Each row below holds a small network's activations on one input, seen along a few directions.
In each table, some parts of the input vary, and every possible input appears once, in random order.
Descriptions start from the smaller parts, as in this example, which fits no table here: line(6) and (point or ring(9) or (values(2) and ring(8))).
Shared parts are said once, and a part with two or three values counts as separate values.

Table:
x1: [-31.1  -3.8   3.9 -59.6 -36.5 -62.6 -66.0   0.9 -59.0  15.9  67.8   4.5]
x2: [ 24.8 -31.3  26.0  15.6  53.1  27.7  48.9  -1.8  60.6 -25.2 -51.0  20.3]
x3: [ 31.9 -11.1  -4.7 -17.3  30.1 -36.2  -8.5 -34.2 -55.8  -5.7  18.7 -17.8]
x4: [ 19.9 -15.5  -2.3 -34.7   3.1 -45.9 -29.9 -19.6 -60.7  -3.0  44.1 -12.5]
x5: [ -1.0  -7.2  -2.4 -54.1 -17.0 -62.8 -50.8  -2.0 -64.2   7.1  62.1   1.9]
x6: [-34.6  44.8 -27.3  17.8 -65.8   5.4 -25.8  19.3  -7.6  19.6  10.0  -2.2]
x7: [ 11.5  26.2 -25.4  77.5   3.4  20.7  56.3 -33.3  11.8   7.6 -43.6 -39.5]
x8: [ 18.2  30.2 -33.3  62.7  14.3  27.9  52.9 -21.2   6.7  -2.3 -38.4 -55.7]
x9: [ 53.1 -19.3  -9.9   3.8  62.4 -28.9  17.7 -41.6 -46.1  -8.6   1.0 -49.5]
x10: [-13.1  37.6 -24.9  43.5 -44.2  20.1   0.0  -0.7  -2.8  14.0  -2.2 -17.8]
x11: [ -7.7 -28.1  31.8 -27.8   3.9  31.0  -2.4  37.3  48.5 -14.6  -6.4  47.8]
x12: [-59.8 -16.4  39.5 -57.3 -39.4  18.2 -40.3  57.4  53.8  10.2  15.6  65.8]
x13: [ 46.5 -22.2  -0.2  17.1  50.8 -34.6  22.8 -53.0 -42.4  -2.9  -8.9 -30.8]
x14: [-30.2 -20.9  32.7 -49.3 -19.2  19.5 -25.2  56.1  46.5  -3.4   7.9  62.5]
x15: [-62.9  47.5 -23.8  11.2 -83.2   5.3 -39.5  21.3   0.0  32.0  17.9   2.3]
x16: [  5.8 -22.2  26.6 -11.2  33.5  34.7  19.9  20.3  52.2 -20.6 -28.3  39.4]
x17: [ -2.6  40.5 -27.4  56.1 -15.6  25.3  24.1 -16.3   2.2  10.4 -22.7 -24.3]
x18: [ 31.5 -28.9  21.3   6.2  66.2  35.3  45.7  11.0  56.4 -30.7 -43.7   5.6]
The inputs of x16 and x3 match in every part but one. If x18 is changed in the same way as x16 into x3, which row does it become?
> x9
Describe the family of inputs behind these rows.
> values(3) and line(6)
Which other rows does x11 become when the values(3) part takes its other values? List them by row number.
> x4, x10
A walk changes only the line(6) part. It starts at x8 and steps to x7. List the rest of the walk in order.
> x17, x10, x6, x15

Table:
x19: [-11.8  10.7  -4.6 -11.6 -10.3  21.4 -15.0  23.4  12.3   3.4   3.1  18.8]
x20: [  7.0  23.0 -20.8  46.6  16.1  35.9  51.4  -8.5  33.6  -4.1 -48.1 -36.1]
x21: [-16.1  -0.1   6.4 -28.1  -5.0  13.0 -13.6  28.1  18.3  -8.3   0.9  24.1]
x22: [ 15.6  21.3 -23.6  57.1   7.5  39.2  56.2  -1.1  36.1 -10.5 -43.5 -45.5]
x23: [ 69.6 -38.2  11.0  -3.0  80.8   4.0  39.8  -8.4   6.8 -38.4 -15.1 -20.9]
x24: [-20.3 -16.6  19.5 -13.9 -21.2  -8.8  -5.7   7.8  20.0  -2.0  -6.1  40.9]
x25: [ -0.5   2.8  -5.3 -29.1 -24.9 -15.5 -36.5  24.2 -26.1   6.3  37.1  -8.0]
x26: [ -4.6  -0.4   3.9 -19.1 -15.3  16.8 -13.0  36.6  22.9 -16.1   6.6  15.2]
x27: [ -5.8   1.4   8.6  -0.9  -8.9  49.0   8.9  40.4  45.6 -14.1 -10.6  23.2]
x28: [-20.6 -14.1  23.3   3.6 -14.9  23.9  15.9  14.1  42.7  -0.6 -23.3  47.8]
x29: [ 39.3  33.4 -39.4  56.0   6.0   5.2  19.8 -31.3 -43.7  -2.1  -1.7 -60.3]
x30: [-12.3   2.7  -2.6 -37.0 -14.0 -17.6 -36.2  15.2 -28.9  13.7  30.7   2.1]
x31: [ 29.5  35.0 -35.8  46.4  15.4   1.9  16.2 -40.5 -45.5   4.1  -6.6 -49.4]
x32: [-20.4  -8.1   7.4 -31.6 -15.9 -28.3 -39.1   2.2 -26.1  18.5  27.2   4.2]
x33: [  0.2  14.1 -11.7  52.3  15.1  26.9  49.4 -20.2  36.7   2.4 -52.3 -33.3]
x34: [-19.7   3.2   7.1  -6.0 -13.0  11.5 -19.6   9.1  18.0   9.0  -0.3  20.6]
x35: [ 59.3 -36.6  15.2 -13.0  90.5   1.1  37.5 -18.5   3.3 -31.3 -20.6 -12.0]
x36: [ 26.1  19.4 -26.2  65.1   3.3 -18.4  27.4 -60.2 -46.4  12.3 -15.2 -34.6]
x37: [ 22.2  22.2 -27.5  52.7  15.9  -7.7  15.0 -51.5 -44.0  11.2 -10.9 -44.9]
x38: [-21.1 -10.2  11.2 -29.5 -35.8 -51.2 -34.4 -18.1 -37.7  16.5  44.2  11.9]
x39: [ 56.5 -53.7  25.7   1.5  80.2 -17.8  45.4 -37.5   0.3 -24.1 -30.0   4.9]
x40: [-28.0   8.3   1.9 -11.8 -17.7 -19.5 -25.9   5.0  -6.4  12.0  16.4   6.3]
x41: [-24.9  -9.0  20.6  -5.0  -1.2  33.9   5.0  21.2  44.5  -1.8 -19.7  34.3]
x42: [-19.6  19.0  -7.9 -17.4 -15.8  -8.7 -23.4  17.7 -10.1   7.0  19.9   3.9]
x43: [-25.7  -7.7   6.4 -37.4 -21.0 -39.6 -42.6  -8.5 -37.3  15.4  45.6  -1.1]
x44: [ 52.1 -46.2  25.6  -6.9  90.2  -7.3  33.6 -31.6   4.4 -24.3 -24.8  -8.4]
x45: [-16.2   4.5  12.7 -11.2  -0.1  45.5   5.7  32.0  42.8  -6.8 -15.3  31.0]
x46: [ -6.6   0.4  -8.4 -34.1 -29.6 -27.4 -38.1  15.4 -39.2   3.6  54.6 -11.8]
x47: [ -0.3  10.8  -7.1  -2.0 -20.6  25.6 -14.3  31.3  16.3  -3.9   8.7   9.5]
x48: [-16.9   6.4  -2.5 -43.7 -19.7 -29.2 -41.5   3.1 -39.0  10.2  49.8  -3.9]
x49: [-16.4 -13.7  10.4 -22.7 -29.6 -39.5 -29.2  -5.3 -28.1  19.8  24.7  18.3]
x50: [  3.3   9.8 -12.0  63.1   4.6  15.7  62.9 -26.5  32.4   2.5 -57.1 -22.3]
x51: [-24.2  -8.0  18.5 -23.0  -7.9   2.9 -18.0  13.9  24.0  -3.3  -2.6  26.1]
x52: [-15.8  -4.9   7.7   3.8 -26.1   0.1  -7.1   2.9  14.5  10.5  -4.0  34.9]
x53: [ -9.0  16.1 -12.2  -7.8 -25.5  -6.3 -21.2  27.2  -8.5  -0.1  24.9  -4.9]
x54: [-23.7   3.3   4.4  -2.5 -31.4 -30.6 -15.6  -2.8  -8.4  13.4  13.4  19.5]
The inputs of x22 and x50 match in every part but one. If x46 is changed in the same way as x22 into x50, which row does it become?
> x38
Describe the family of inputs behind these rows.
> line(4) and (values(3) or line(6))
Which other rows agree with x19 in the line(4) part? List them by row number.
> x20, x21, x30, x31, x35, x42, x45, x48
Which other rows agree with x51 in the line(4) part? List them by row number.
> x32, x33, x34, x37, x40, x41, x43, x44

Table:
x55: [ -8.3 -38.2  27.7 -41.0   8.7  23.4   1.7  45.2  50.4 -20.7  -6.9  40.2]
x56: [ -1.9  -2.5   0.6 -35.6 -17.2 -44.4 -51.7  -5.7 -56.8  12.8  56.8   4.9]
x57: [ 48.2   4.0 -14.6  50.7  54.8   5.6  49.4 -42.0   2.7 -12.9 -39.9 -30.9]
x58: [-44.4  43.9 -34.7  -4.4 -72.5 -32.1 -46.9  13.2 -41.3  31.9  44.9 -30.7]
x59: [ 33.7  -4.5  -9.3  58.4  40.6   6.0  53.8 -43.0  -3.7  -2.3 -51.2 -36.7]
x60: [-49.8  33.2  -2.9   4.1 -49.7  59.3 -15.6  48.9  54.8   8.3 -13.9  35.2]
x61: [ 54.8  -9.3 -11.2  27.8  74.8  11.8  56.6 -33.2  -1.6 -22.7 -33.8 -48.5]
x62: [  7.0 -21.4   5.1 -42.9 -14.7 -39.9 -49.9  -7.3 -57.1   9.5  53.3  -4.9]
x63: [-25.5  14.0  -6.1 -27.7 -35.9 -51.2 -47.5 -12.0 -56.5  20.8  48.2   6.5]
x64: [-13.6   6.3  -2.3 -30.5 -25.7 -48.1 -50.3  -9.2 -55.5  16.5  54.1   5.8]
x65: [-31.6  -3.1  27.7 -22.6 -16.5  22.8  -4.5  33.0  56.6  -1.4 -16.1  56.5]
x66: [-22.0 -10.4  28.4 -26.9  -5.9  22.3  -5.6  37.5  56.4  -9.8 -10.2  53.8]
x67: [-17.5 -29.7  28.8 -32.9   0.8  22.7  -0.1  39.6  55.0 -13.9  -7.6  42.9]
x68: [ 22.8  24.5 -27.5  83.7  -6.6  32.5  56.5 -27.7  -3.3   0.3 -40.9 -49.4]
x69: [ 48.0  -6.9  -9.9  39.9  65.1   9.4  54.2 -37.2  -0.2 -16.5 -36.8 -44.6]
The inputs of x68 and x60 match in every part but one. If x69 is changed in the same way as x68 into x60, which row does it become?
> x67
Describe the family of inputs behind these rows.
> values(3) and (point or line(4))
Which other rows does x55 become when the values(3) part takes its other values? List them by row number.
> x61, x62
Which other rows does x64 become when the line(4) part takes its other values? List them by row number.
> x56, x62, x63
Which other rows does x57 become when the values(3) part takes its other values? List them by row number.
> x64, x66

Table:
x70: [ -9.2  -2.5  12.1 -23.2  -8.1  22.3 -14.1  26.6  17.3  -9.6   9.7  31.6]
x71: [  4.4   7.4  -5.7 -14.5  -1.5 -12.8 -22.5  -4.7 -35.4   5.7  28.6  -4.8]
x72: [-18.0   8.3   2.8 -19.7 -21.2  19.1  -1.4  34.9  20.5  -9.9  11.9  18.9]
x73: [ 66.1  -4.2 -20.8  75.9  59.6  15.3  69.5 -53.6  -1.8 -12.0 -55.6 -64.9]
x74: [ -4.5  17.7 -16.2 -11.6 -16.1 -15.8 -11.5   1.7 -32.8   1.1  28.2 -17.0]
x75: [-11.6 -13.6  16.6 -25.3 -13.8   0.3  -5.2  23.5  18.6  -7.5   5.0  32.7]
x76: [-13.5   0.3  -1.4  -5.9 -12.3 -26.7 -22.0 -21.4 -26.3  17.1  18.0 -11.5]
x77: [-20.5  -2.3   8.3  -5.5 -22.0   6.8 -19.6  21.5  27.3  10.3  -5.1  25.3]
x78: [ 41.1  -3.8  -2.8  55.4  75.4  44.2  81.7 -23.5  50.7 -25.7 -78.4 -23.1]
x79: [  1.1  -9.0  -0.1 -14.3  -3.2 -36.8 -21.4  -9.0 -29.6   9.2  21.9  -6.9]
x80: [ -7.2   7.0  -9.4   5.0 -15.6 -27.5 -30.8  -9.6 -26.6  17.4  13.3 -10.1]
x81: [-28.1  -5.2  16.7 -16.1 -21.3  11.6  -2.6  13.6  18.1   3.8   2.3  29.9]
The inputs of x72 and x74 match in every part but one. If x77 is changed in the same way as x72 into x74, which row does it become?
> x80
Describe the family of inputs behind these rows.
> values(2) and (point or ring(5))
